Each row below holds a small network's activations on one input, seen along a few directions.
In each table, some parts of the input vary, and every possible input appears once, in random order.
A made-up example of a description, with smaller parts first: one of 8 places around a ring, together with either a single point or (one of 2 separate values, together with one of 4 places along a line) or one of 11 places around a ring.
Shared parts are said once, and a part with two or three values counts as separate values.

Rows:
r1: [-36.9  10.3  14.7  37.9  14.7 -19.3  25.8  -4.0  39.3 -47.7  13.1  32.4]
r2: [ 13.2  36.2  -1.7  25.4   2.2 -12.5  16.8   9.0   4.3 -77.4  -2.4  31.6]
r3: [ -4.4   2.2  14.2   8.0 -39.2  56.8   5.1  16.4  37.0  28.6  39.2  34.7]
r4: [-16.6 -16.4  -6.8 -21.9  35.0 -48.8  29.3  22.4  -4.3 -43.6   5.6 -26.4]
r5: [ 16.3 -63.7 -12.7 -40.9  -7.4  34.8 -42.6 -78.5  -0.1  28.0 -22.0 -46.6]
r6: [  4.8  -0.6 -13.8  16.6 -28.7  68.5 -20.5  30.1  20.8  10.1  -3.4  43.5]
r7: [-31.7 -13.5  -3.2  23.7 -15.2  61.3 -15.4  16.8  51.6  25.9  11.8  39.5]
r8: [-28.5  12.4  -7.6  40.6  22.3 -14.9   1.9   2.6  30.5 -63.4 -13.1  40.6]
r9: [ 50.1  -3.3  11.6 -38.3   0.7  14.3  -0.3   8.0 -34.2  70.8  -1.8 -41.7]
r10: [ 36.1 -55.9 -18.0 -20.7  -0.9  20.6 -34.4 -38.2 -13.5  56.3 -10.2 -52.5]
r11: [ 30.6  18.4   3.3   2.7 -48.9  64.6  -2.2  27.8  14.6   8.0  28.0  34.1]
r12: [-17.2 -10.2 -13.5  24.4 -20.8  65.2 -25.0  25.4  39.5  16.7  -2.7  43.5]
r13: [-26.0 -12.0   9.9  19.6 -26.7  58.0  -2.8  17.4  48.4  33.1  24.3  36.8]
r14: [ -9.3  -3.8   3.8  -9.5  38.0 -82.1  13.8   4.8 -74.4  16.7 -41.6 -43.0]
r15: [-15.8  24.6  18.5  25.8   2.4 -21.2  32.6  -4.1  28.1 -52.8  28.2  30.1]
r16: [ -7.0 -36.5  -8.5 -39.6  -2.1  36.0  -0.3  41.3   2.0  36.2  17.7 -23.1]
r17: [ -0.1 -21.2   0.8 -23.5   9.7   1.9 -10.6  19.0 -74.1  88.9 -26.4 -39.6]
r18: [ 41.6  13.1  12.8 -24.6  31.7 -70.7  23.8  -8.0 -36.2  -1.9 -16.9 -43.9]
r19: [ 17.1  16.7  11.5   0.3 -44.3  59.4   7.9  15.9  22.6  16.9  47.8  33.9]
r20: [ 25.4  13.1  -6.2  10.3 -40.9  67.8  -8.9  31.0  12.3   2.8   8.4  35.4]
r21: [ 18.3  41.4   7.7  18.8  -6.2 -14.2  24.0   6.6   6.3 -72.3  17.2  29.2]
r22: [-31.7  24.9  32.8  -6.5  28.1 -92.4   3.6  26.3 -83.6  12.9 -24.9 -37.9]
r23: [-42.0   7.6   1.5  41.4  26.1 -18.5  12.6  -4.6  42.1 -53.9   0.8  37.4]
r24: [ 28.1 -40.0 -16.5  -9.2  31.7 -67.1 -10.4 -56.1 -14.7 -15.0 -22.9 -50.6]
r25: [ -4.3  26.6 -28.0 -20.8  16.8 -70.9   0.1 -45.2  -5.0  -2.4 -23.7 -45.6]
r26: [  9.7 -49.6 -11.0 -31.2  23.7 -53.7 -19.5 -95.4  -1.9 -42.0 -33.9 -40.7]
r27: [  5.5  38.3  15.0  17.3  -3.0 -19.4  34.6  -3.7  14.0 -63.1  36.3  30.0]
r28: [  4.0  11.5 -30.2 -35.5 -13.9  13.8 -24.6 -29.7  -1.0  66.7  -9.6 -48.1]
r29: [ -7.4  22.7  -8.4  32.0  15.0 -10.7   6.0   7.2  12.8 -70.4 -13.4  39.8]
r30: [-22.1   6.9  28.1 -22.5   0.0  -6.8 -20.5  39.6 -83.2  87.3  -9.2 -32.9]
Q: What is each input in this table made of?
A: one of 2 separate values, together with either a single point or one of 6 places along a line or one of 8 places around a ring
Q: Change only the choice among 2 separate values in r25. List by row number the other rows that result.
A: r28

Rows:
r31: [-20.0 -32.7  -3.6  -0.5  41.6 -43.9 -18.6 -23.0 -16.3   0.8 -45.4 -27.0]
r32: [-20.8   8.5  10.5   8.3   4.1   7.8  32.2   3.5  56.0 -49.7  40.5  27.7]
r33: [ -3.8  17.8   0.6  15.9 -37.4  50.8 -10.4 -26.8  47.4   8.8  14.4  38.3]
r34: [ 28.3 -35.1  -1.4   0.8 -37.0  91.2 -19.7  14.2  29.0  22.0  25.8  25.2]
r35: [ 28.9  15.5   2.7  -3.2  28.6 -63.7  15.8 -23.2 -49.6 -41.5 -24.6 -23.7]
r36: [ 33.3 -41.9 -20.8 -50.7  -3.1  25.2 -21.2 -12.4 -24.2  54.9 -19.2 -50.4]
r37: [-42.1 -10.1 -17.5  38.6   1.3  20.7  -9.6   5.4  35.3 -40.6  -6.8  44.6]
r38: [ 17.9  42.8  -1.3  27.3  -8.9  -8.5  14.8  16.8  20.4 -81.7   6.1  45.0]
r39: [-14.7  38.6  17.6  27.1 -15.7  34.2  18.8  77.7  -3.7  36.3  21.3  41.6]
r40: [ 11.8   1.7 -17.1 -19.3  -1.4 -18.5 -24.0 -47.8 -11.6  41.9 -13.6 -46.5]
r41: [-17.9  15.6  24.5 -24.2   3.1 -26.8   0.2  41.8 -73.6  56.2  -5.8 -31.7]
r42: [ -0.9 -20.5   5.8 -20.0  24.7 -68.5  21.7 -26.0  -9.0  -7.4   7.3 -43.1]
Q: What is each input in this table made of?
A: one of 2 separate values, together with either a single point or one of 5 places along a line
Q: Changing only the choice among 2 separate values turns r36 into r34. The same change can be made to r42. Which row results?
A: r32
Q: Change only the choice among 2 separate values in r41. List by row number the other rows that result.
A: r39

Rows:
r43: [ -2.1  12.1   2.6  25.9 -43.3  84.7   0.8  28.0  53.9 -12.9  38.7  64.6]
r44: [  7.8   1.5  -3.6  -3.3   8.7 -32.8   3.9 -27.6   1.3 -29.8  -6.7 -12.6]
r45: [-19.2  14.9  10.3  10.2  14.7 -28.4  11.2   9.5  -9.4 -13.2  -2.1   5.6]
r46: [ -9.4  -0.3   7.4  -5.6  -6.3  14.0  -4.1  17.6 -14.2  40.6  -0.8  -3.5]
r47: [-14.1 -13.4  -2.4   1.3  -3.3  19.0 -15.6  11.5  -9.1  37.2  -9.5  -3.9]
r48: [ 11.6  14.2   9.6   0.1  11.5 -33.9  14.3   1.6 -17.7 -23.2   0.0  -7.8]
r49: [ -6.2 -11.1  -6.5   3.4  15.2 -26.3   5.2 -24.9   9.7 -26.7  -6.4  -6.2]
r50: [ 16.5   9.9  -1.1  -6.4  11.8 -32.6  10.6 -19.2 -13.9 -29.9  -8.5 -13.5]
r51: [ 22.1  -2.1   5.3 -16.6  -9.6   7.2  -1.7   9.7 -22.3  31.0   3.1 -15.3]
r52: [  4.3 -24.6  -9.4 -11.3  -1.3  16.8 -13.5 -19.2   5.8  27.0  -2.4 -17.2]
r53: [ -4.6  19.5   6.0   2.0  12.7 -32.0  15.5  12.8 -15.6 -18.8   1.4  -4.1]
r54: [-19.6 -10.8  -3.0   5.3  18.5 -23.4  -0.6 -10.1   7.5 -23.2 -12.3   0.7]
r55: [ -9.3 -24.4  -4.6  -8.8   0.6  20.4 -18.4  -3.9   3.6  30.7 -10.1 -10.9]
r56: [  6.2   3.6   2.0 -13.9  -8.8   9.5  -0.2  21.6 -20.2  35.1   3.2 -12.0]
r57: [ 18.7 -13.1  -7.4 -19.0  -8.2   8.7 -15.4 -21.1  -2.4  23.8  -2.2 -22.5]
r58: [ -6.6  28.7   1.0  43.6 -22.3  45.6  15.5  21.7  65.5 -55.6  29.1  74.1]
r59: [-23.8   1.0  -0.9  15.9  16.0 -25.1   0.5   4.5  -4.7 -16.7 -10.6   6.8]
r60: [ 27.6  -5.5  -5.4 -22.8  -6.8   8.5  -8.0 -12.4 -17.9  24.7  -3.9 -22.2]
Q: Changing only one part turns r48 into r51. The same change can be made to r45. Which row results?
A: r46
Q: What is each input in this table made of?
A: one of 2 separate values, together with either a single point or one of 8 places around a ring

Rows:
r61: [-18.7 -32.6  -9.9  18.6  39.7 -46.8 -19.9 -41.4  -2.8 -12.3 -40.2 -29.0]
r62: [-31.4 -22.4  -6.6  24.2 -12.7  41.3  -6.4 -23.8  48.5 -37.9  -3.2  42.8]
r63: [ 35.6  21.6  23.8  -4.6   9.0 -18.8  22.6  21.2 -30.9 -39.6   0.4   2.8]
r64: [-40.8  -5.5  27.5 -23.2  11.5  11.8  27.5  11.0  28.7  64.5  32.7  -6.8]
r65: [  4.9 -47.4  36.5 -27.5 -11.4  -8.1   8.6  -3.1 -16.1  32.2  39.9 -23.9]
r66: [-20.0  -9.3   4.8  17.3 -24.9  70.3 -46.4  29.7   4.3  30.9 -13.0  40.0]
r67: [ 33.0  26.3   0.2  -1.6 -35.3  26.5 -14.9 -14.1  -9.3  41.9   0.2  -4.2]
r68: [-15.2 -13.4 -18.3 -22.5  13.7 -28.1 -10.8 -37.8  20.1 -23.0  -4.8 -36.9]
r69: [ 12.7  58.3  16.7  21.6 -18.3 -17.2  20.7   3.3  -4.8 -19.5  22.3  19.8]
r70: [ 39.9 -22.0  -6.2 -15.8  13.5  -1.3  -2.7 -42.0  10.2 -42.6  -3.9  -6.9]
r71: [ 20.7  12.2  -8.6   9.4 -15.7  -2.2  -4.2 -57.9  37.0 -22.7  14.0  10.6]
r72: [-22.2  31.1   7.7 -18.9  10.1 -48.9  16.7  22.8 -18.6 -16.3  -0.3 -14.6]
r73: [-40.4  24.4  10.5  39.9  -8.6  27.3  10.6  40.2   4.6 -35.8  16.8  56.6]
r74: [ -7.6 -18.7 -18.0  -2.3  24.2 -22.1 -20.8  -6.9 -55.6  48.4 -39.1 -33.9]
r75: [ -2.4  26.2  -7.9  25.7   2.5   5.2  28.8  54.6  18.6 -27.9  28.8  27.9]
r76: [ 19.3  -8.0 -15.6   2.9 -17.9  45.7 -16.3  40.0  17.3  35.4  -0.5   7.6]
r77: [  6.5 -19.9 -26.7   9.4  -1.7  18.0   9.2  -8.5  61.3 -28.8  10.2  18.7]
r78: [-23.3   8.7  16.5  19.5  35.2 -71.7   8.4  17.8 -42.9  -4.8 -37.3  -0.4]
r79: [ 52.7  -9.1  -3.6 -28.2  -8.2  23.8   0.1  -2.4 -37.6  18.5 -13.3 -25.7]
r80: [ -2.8  -0.6 -22.7 -43.7  -4.5  -4.7 -10.7  -2.6 -32.0  39.3  -9.7 -44.7]
Q: What is each input in this table made of?
A: either one of 2 separate values or (one of 3 separate values, together with one of 6 places along a line)
Q: Which of the alternatives is r77?
A: one of 3 separate values, together with one of 6 places along a line
Q: Change only the choice among 3 separate values in r62. List by row number the other rows that result.
A: r66, r73
